These are the activations of a small neural network, seen along a few directions. Each row is one input.
In each table, some parts of the input vary, and every possible input appears once, in random order.
A made-up example of a description, with smaller parts first: line(4) and (point or line(9) or (values(3) and ring(5))).
Shared parts are said once, and a part with two or three values counts as separate values.
In the rows, 128 means zero.

Other details of the inputs shift rows strongly along two fixed directions, in all tables alike. That doesn't count.

Table:
r1: [123 132 113 135 137 119 122  80 108 118 122 134 128]
r2: [132 141 134 144 115 158 126 192 146 141 117 121 146]
r3: [131 118 112  90 150 100 103  58 123 124 156 125 103]
r4: [134 114 153  89 141 104 108  92 132 114 148 147 131]
r5: [146 127 121  71 134 106  88  85 136 151 153 134 127]
r6: [118 128 130 152 133 159 129 149 123 132 122 118 139]
r7: [101 137 142 218 132 179 199 144  96  71  72 153 138]
r8: [120 136 125 145 128 148 139 148 121 118 127 115 148]
r9: [138 140 100 108 135 105 125  66 122 109 131 140 102]
r10: [114 143 100 192 118 144 185 112  97 110  80 144 123]
r11: [119 147  97 155 122 121 168  81 102  98 100 140 100]
r12: [119 141 116 157 127 144 147  96 101 108 116 129 140]
r13: [116 149 133 205 108 160 199 124  86  70  66 166 120]
r14: [130 123 133 114 130 133 104 140 135 145 140 117 144]
r15: [137 122 150 106 131 120 128 122 137 117 127 153 134]
r16: [125 114 129 115 128 117 118 153 140 144 144 110 131]
r17: [130 118 126 114 115 121 128 167 147 153 131 113 124]
r18: [125 134 124 151 114 142 147 193 145 133 116 118 130]
r19: [127 116 112  87 137  85 112  60 120 130 150 123 104]
r20: [102 141 115 212 131 171 170 143  98 104  84 130 136]
r21: [120 131 110 124 151 120 120  72 107 111 134 132 114]
r22: [119 128 129 141 138 156 127 162 128 129 129 114 138]
r23: [143 144 115  85 129 108 103  53 124 124 154 138 119]
r24: [127 124 170 158 132 135 145 185 132 125 113 135 148]
r25: [114 114 135 148 119 140 135 156 133 147 126 106 123]
r26: [134 137 125 120 126 130 113 165 147 133 131 122 132]
r27: [151 123 157  74 143  83 103  91 133 136 149 154 119]
r28: [130 122 163 123 148 114 125 112 121 121 136 144 123]
r29: [136 127 125 107 130 124 108 165 148 147 134 120 138]
r30: [128 114 130 123 132 130 111 126 137 142 143 114 123]
r31: [134 129 128 125 123 131 114 158 142 150 125 124 141]
r32: [113 145 106 158 141 147 156  73  88  91 119 133 124]
r33: [137 116 160 115 111 125 128 155 134 131 126 143 132]
r34: [122 134 120 132 136 137 127  74 105 116 138 127 128]
r35: [132 112 141 117 106 128 119 195 161 173 133 106 134]
r36: [138 127 142 114 113 146 111 190 155 161 143 110 156]
r37: [137 125 121  92 118  98 109  92 139 145 146 127 104]
r38: [131 110 143 125 119 134 106 193 160 160 141 101 146]
r39: [142 126 143 103 118 128  88 190 168 162 146 112 141]
r40: [129 110 167 123 115 127 124 158 132 126 130 133 137]
r41: [134 150 103 112 138 121 126  74 114 107 125 143 115]
r42: [148 119 119  76 130  96  93  85 143 152 153 130 116]
r43: [122 112 131 114 135 123 115 147 139 145 151 109 122]
r44: [139 128 129 125 115 132 116 168 155 145 133 118 130]
r45: [123 133 107 123 145 111 122  74 107 110 127 134 122]
r46: [135 128 124 116 117 116 119 132 141 144 137 126 120]
r47: [121 122 127 157 125 145 140 189 140 131 117 108 142]
r48: [122 110 139 129 125 132 116 160 141 155 145 108 129]
r49: [115 122 148 161 125 141 158 104  97  94 107 149 119]
r50: [106 122 124 168 125 146 158 157 121 125 112 110 120]
r51: [140 120 170 112 119 139 117 201 167 131 136 135 144]
r52: [134 115 135 114 117 128 120 208 161 164 139 107 139]
r53: [116 116 132 149 114 132 138 159 134 145 120 110 131]
r54: [120 153  97 171 133 153 171 107  95  97  85 146 130]
r55: [112 130 111 168 126 129 157 102 103 116 106 132 125]
r56: [137 146 118 109 126 129 121 114 130 119 141 128 129]
r57: [146 130 119  65 134 105  95  88 135 139 164 127 128]
r58: [141 127 102  89 139  95 115  65 124 126 141 139 108]
r59: [124 136 109 124 143 125 127  85 106 110 125 132 129]
r60: [138 144 146 128 139 104 141  89 114 103 118 164 115]
Description of these inputs: line(4) and (values(3) or (values(2) and line(6))).
Changing only the line(4) part turns r44 into r42. The same change can be made to r39. Which row results?
Answer: r31
Which other rows does r49 become when the values(3) part takes its other values? List them by row number.
Answer: r7, r28
Which other rows does r58 become when the values(2) part takes its other values? List them by row number.
Answer: r42
Which other rows does r60 become when the values(3) part takes its other values? List them by row number.
Answer: r13, r51

Table:
r61: [118 146 109 167 129 149 162 162 119 117  98 126 146]
r62: [127 122 132 141 135 128 132 130 129 125 124 132 114]
r63: [146 122 128  84 124  87  96  88 139 152 149 134 113]
r64: [113 121 140 152 134 147 138 178 129 135 126 107 147]
r65: [125 141 112 143 124 125 158 136 121 117 108 133 121]
r66: [123 134 113 121 136 118 134  63 111 101 137 136 101]
r67: [126 128 122 103 146 102 117  46 110 111 146 139  93]
r68: [141 138 129 102 134 126 100 157 155 148 144 115 135]
r69: [123 125 129 146 108 143 146 132 123 129 125 124 126]
r70: [132 120 145 114 139 132  98 155 137 145 158 111 132]
r71: [121 114 138 122 119 135 131 177 146 138 144 110 133]
r72: [106 129 113 191 132 139 186 116  95  97  82 140 118]
r73: [139 125 184 134 123 149 127 212 149 119 126 146 151]
r74: [123 119 130 160 118 136 150 127 119 130 105 132 124]
r75: [126 112 151 115 115 126 109 149 140 153 142 114 126]
r76: [127 145 104 146 138 108 145  64 105 102 111 153 100]
r77: [126 107 147  99 130 109 107 146 143 147 157 111 124]
r78: [150 127 124  69 126 100  83  97 145 159 162 125 132]
r79: [128 122 109  88 145 106 112  50 113 117 155 127 121]
r80: [126 124 124 127 115 136 136 168 143 127 124 115 129]
r81: [152 117 144  66 109 103  86 165 173 178 164 113 132]
r82: [134 126 116  93 133 120 108 120 135 133 146 117 134]
r83: [115 140 105 179 130 128 179 112 104  99  82 141 119]
r84: [147 110 148  48 137 111  57 139 170 164 195  99 133]
r85: [114 121 129 171 136 150 153 175 120 129 105 120 146]
r86: [129 130 130 128 117 146 125 183 151 132 132 116 124]
r87: [126 133 124 158 120 143 134 161 128 142 107 128 146]
r88: [108 139 117 196 123 157 170 103  85 104  90 135 135]
r89: [123 137 126 150 121 167 130 195 144 131 119 113 145]
r90: [125 130 128 151 106 166 130 189 140 141 115 112 154]
r91: [137 123 187 139 111 149 136 202 145 129 116 146 159]
r92: [116 140 116 187 142 152 160 117 103 101  90 135 127]
r93: [140 131 116  82 150  92  85  69 133 136 153 137 116]
r94: [128 111 147 123 123 135 105 173 151 164 136 115 149]
r95: [139 145 103 111 136 106 132  61 115 110 129 149  98]
r96: [128 136 113 147 106 140 147 115 116 119 111 135 121]
r97: [130 133  96 112 151  94 125  37  99 110 125 146 114]
r98: [133 127 122  91 129 115 100  61 120 134 153 126 126]
r99: [124 140 143 136 143 115 165  63  89  71 102 178 126]
What is each input in this table made of?
Answer: values(3) and (point or (values(2) and ring(6)))
Changing only the values(3) part turns r81 into r65. The same change can be made to r90. Which row results?
Answer: r82
List by row number the other rows that have the values(3) part in common with r70.
Answer: r62, r66, r67, r68, r73, r76, r84, r86, r89, r92, r93, r95
Which other rows does r99 become when the values(3) part takes its other values? List them by row number.
Answer: r73, r91
Which other rows does r64 become when the ring(6) part takes its other values? List them by row number.
Answer: r61, r79, r82, r85, r97

Table:
r100: [132 118 133 111 133 113 132 163 143 132 132 130 119]
r101: [126 116  73  76 132  96  97  69 120 167 165  92 131]
r102: [135 113 157 129  94 159 138 244 171 151 134 102 145]
r103: [132 108 173 130  93 153 115 231 165 178 131 109 156]
r104: [144 127 160 114 132 135 104 231 163 158 139 118 162]
r105: [122 126 139 174 128 133 159 158 121 135  93 138 136]
r106: [148 125 141  56 120 105  90 117 152 134 173 125 127]
r107: [123 125 121 130 148 126 113  54 101 110 133 141 125]
r108: [123 130 136 147 108 152 138 128 117 123 104 145 148]
r109: [148 119 131  66 151  78  84  47 122 138 151 155 122]
r110: [108 122 131 178 124 150 151 161 120 118 107 110 118]
r111: [113 144 113 190 104 141 187  91  89  90  81 146 111]
r112: [ 96 158  97 223 142 174 203 108  79  53  75 141 124]
r113: [132 112 119  64 149  90  92  52 128 120 180 125  92]
r114: [118 151 101 154 148 121 172  76  96  76  92 159 117]
r115: [120 149 118 159 149 153 144 101  98  96 110 134 132]
r116: [154 147  97  88 125 115  74 137 175 173 155 110 110]
r117: [117 125 131 172 123 124 163 165 126 121  97 130 124]
r118: [127 113 129  92 149  95  96  32 115 136 159 132 105]
r119: [143 132 160 107 108 146 105 199 157 151 150 119 158]
What is each input in this table made of?
Answer: values(2) or (values(3) and ring(6))
Which other rows does r114 become when the values(3) part takes its other values? List them by row number.
Answer: r106, r112

Table:
r120: [134 129 133 120 128 113 127 127 135 134 128 132 115]
r121: [124 145 107 156 119 134 168  89 101  94  97 150 117]
r122: [129 126 149 137 131 141 123 178 138 136 130 119 153]
r123: [124 116 145 158 121 144 139 186 139 140 109 123 140]
r124: [127 127 136 119 140 133 119 126 127 115 140 129 128]
r125: [113 155  68 171 143 140 163  47  81  94  98 136 115]
r126: [147 124 130  64 135  99  90 114 149 139 159 130 126]
r127: [132 119 143 124 117 134 118 143 138 141 129 129 138]
r128: [136 122 105  70 128 103  85  77 137 156 168 109 115]
r129: [118 124 105 141 126 131 129 145 131 145 128 103 125]
r130: [129 132 127 137 135 130 127 111 119 118 117 141 135]
r131: [128 119 147 112 124 135 115 141 137 130 147 121 126]
r132: [106 132 122 184 134 147 175 117 100  90  96 138 117]
r133: [141 135 128 100 124 106 114  85 129 130 141 141 113]
r134: [129 117 135 104 139  99 116  86 119 131 145 134 120]
r135: [137 137 135 120 129 129 119 151 143 134 131 131 133]
r136: [128 122 149 129 120 136 125 155 132 140 135 121 144]
r137: [123 123 141 159 111 150 153 226 150 137 106 116 142]
Changing only one part turns r121 into r137. The same change can be made to r128. Which row results?
Answer: r129
What is each input in this table made of?
Answer: values(3) and (point or line(5))
Which other rows does r130 become when the values(3) part takes its other values? List them by row number.
Answer: r123, r127
A walk changes only the line(5) part. It starts at r126 and steps to r135. List the rest of the walk in order.
Answer: r130, r122, r124
